Each row below holds a small network's activations on one input, seen along a few directions.
In each table, some parts of the input vary, and every possible input appears once, in random order.
Descriptions start from the smaller parts, as in this example, which fits no table here: line(4) and (point or ring(11) or (values(3) and ring(5))).
Shared parts are said once, and a part with two or three values counts as separate values.
(in the rows, 128 means zero)

Other details of the inputs vary at random and push rows far along three fixed directions, the same in every table; ignore that.

Rows:
r1: 154 187 153 137 159 74 108 86 134 165 103 141 114 130
r2: 108 102 150 142 145 148 120 131 157 145 97 133 165 139
r3: 148 98 83 118 88 156 138 136 95 86 149 115 111 107
r4: 98 114 153 107 124 174 128 143 152 141 139 134 151 152
r5: 101 98 159 113 131 175 160 125 152 141 115 112 133 146
r6: 139 152 152 119 129 139 133 134 133 87 135 106 42 120
r7: 90 130 143 116 106 182 136 149 157 104 125 119 132 139
r8: 115 164 139 136 128 129 79 141 164 142 90 171 192 138
r9: 141 143 156 121 141 117 144 108 136 123 127 95 66 112
r10: 97 148 153 118 127 136 102 146 161 145 128 144 184 140
r11: 143 137 84 139 132 75 129 110 101 150 127 154 177 127
r12: 143 169 146 141 154 97 102 131 129 98 115 137 91 131
r13: 139 70 102 124 131 127 165 126 93 93 144 88 120 117
r14: 92 110 150 132 111 177 115 150 149 142 130 134 148 141
r15: 155 179 145 157 157 88 74 124 132 121 99 162 105 128
r16: 153 139 78 127 130 76 128 109 107 149 132 152 180 120
r17: 144 137 92 129 128 68 125 108 102 138 121 128 194 116
r18: 87 112 143 125 129 158 153 151 165 137 120 122 152 137
r19: 145 96 87 104 102 152 153 131 90 86 153 115 114 126
r20: 97 95 153 133 119 178 144 129 156 143 109 111 133 134
r21: 142 103 100 122 124 99 152 123 95 116 131 106 155 116
r22: 139 87 83 120 116 126 170 127 93 123 149 118 132 124
r23: 142 122 96 117 119 92 119 140 94 116 154 127 165 119
r24: 158 134 91 121 133 75 124 96 101 149 121 141 189 122
r25: 144 185 146 136 140 106 105 112 124 123 114 148 84 136
r26: 94 107 151 113 131 157 147 135 164 136 111 109 163 135
r27: 111 154 135 142 135 118 100 129 176 174 98 165 188 128
r28: 126 95 83 129 110 119 166 132 99 111 150 106 131 114
r29: 102 108 139 149 143 149 122 144 167 148 107 146 156 138
r30: 149 127 156 138 140 127 137 114 127 132 115 105 59 114
r31: 149 182 141 144 127 113 91 120 134 124 112 143 86 119
r32: 149 158 154 134 131 119 97 124 132 137 139 132 73 115
r33: 99 103 159 126 115 184 124 156 147 133 134 125 125 138
r34: 112 140 150 149 149 119 75 144 151 153 108 169 189 146
r35: 143 132 142 144 137 128 140 127 135 136 126 117 54 114
r36: 155 154 81 119 118 89 105 116 98 120 126 161 182 127
r37: 94 136 152 132 137 126 126 126 160 152 97 129 188 141
r38: 140 118 82 125 125 86 143 132 110 127 139 127 166 113
r39: 150 127 156 130 132 139 139 107 136 130 126 97 42 107
r40: 145 146 155 134 158 111 109 122 119 126 139 137 78 141
r41: 139 155 148 120 124 152 134 116 126 104 138 115 38 129
r42: 129 99 80 123 106 122 165 130 104 115 155 105 133 110
r43: 134 95 97 118 107 134 143 128 80 116 166 120 132 130
r44: 135 140 97 132 122 77 106 132 91 128 143 142 187 126
r45: 152 159 138 146 148 94 114 119 143 150 117 137 82 111
r46: 139 91 87 120 118 140 141 133 88 84 145 127 134 136
r47: 134 84 99 124 123 123 138 146 86 93 164 111 138 126
r48: 153 151 85 126 125 85 110 123 89 117 121 160 181 133
r49: 158 156 153 140 151 93 111 106 136 149 104 126 91 114
r50: 147 114 158 129 159 134 153 105 122 117 128 100 42 131
r51: 155 129 88 141 121 79 113 105 100 149 116 138 185 110
r52: 97 103 144 113 128 178 160 135 166 144 129 123 128 143
r53: 144 142 160 113 132 144 131 117 123 123 159 111 37 127
r54: 92 127 143 117 116 169 131 157 152 105 115 129 153 144
r55: 146 128 84 140 102 112 109 131 92 107 126 144 156 118
r56: 94 110 152 124 106 189 121 147 153 138 139 124 128 135
r57: 156 182 155 143 149 83 75 123 133 151 122 153 103 120
r58: 138 88 75 133 99 134 154 128 103 126 150 115 129 105
r59: 96 102 156 121 127 174 156 118 151 144 115 112 131 147
r60: 90 95 144 132 142 165 155 150 164 123 126 116 131 140
r61: 153 148 152 121 153 105 135 99 130 142 117 117 81 127
r62: 99 142 135 129 133 139 130 122 167 169 112 151 174 146
r63: 142 189 160 135 155 73 92 129 126 139 125 145 113 127
r64: 88 110 141 115 120 172 157 144 171 133 133 112 132 128
r65: 150 163 145 140 131 122 105 130 128 112 114 137 71 122
r66: 136 133 140 150 131 130 138 121 135 136 129 117 53 114
r67: 139 95 97 110 101 145 149 125 83 112 176 109 111 126
r68: 139 87 103 109 110 143 152 135 80 108 169 112 114 129
r69: 139 71 87 126 128 136 170 126 95 109 155 113 112 128
r70: 84 124 151 115 114 168 125 150 155 133 139 123 158 142
r71: 97 148 141 115 117 155 113 146 164 116 113 141 168 138
r72: 92 159 144 131 123 138 105 145 157 123 102 150 178 146
Description of these inputs: values(3) and line(4) and (point or ring(5)).
The inputs of r67 and r41 match in every part but the line(4) part. If r63 is changed in the same way as r67 into r41, which row does it become?
> r54
The inputs of r56 and r58 match in every part but the line(4) part. If r70 is changed in the same way as r56 into r58, which row does it become?
> r42
Which other rows does r66 become when the ring(5) part takes its other values? List them by row number.
> r27, r35, r45, r58
Start at r19 and move only the ring(5) part, one step at a time. The first step leads to r48. Which rows follow, in order?
> r25, r41, r36
Which other rows does r61 become when the values(3) part takes its other values? List them by row number.
> r26, r49
Which other rows does r2 become when the values(3) part takes its other values? List them by row number.
> r13, r50
List by row number the other rows that have the line(4) part and the values(3) part in common with r55.
> r3, r8, r15, r31, r65
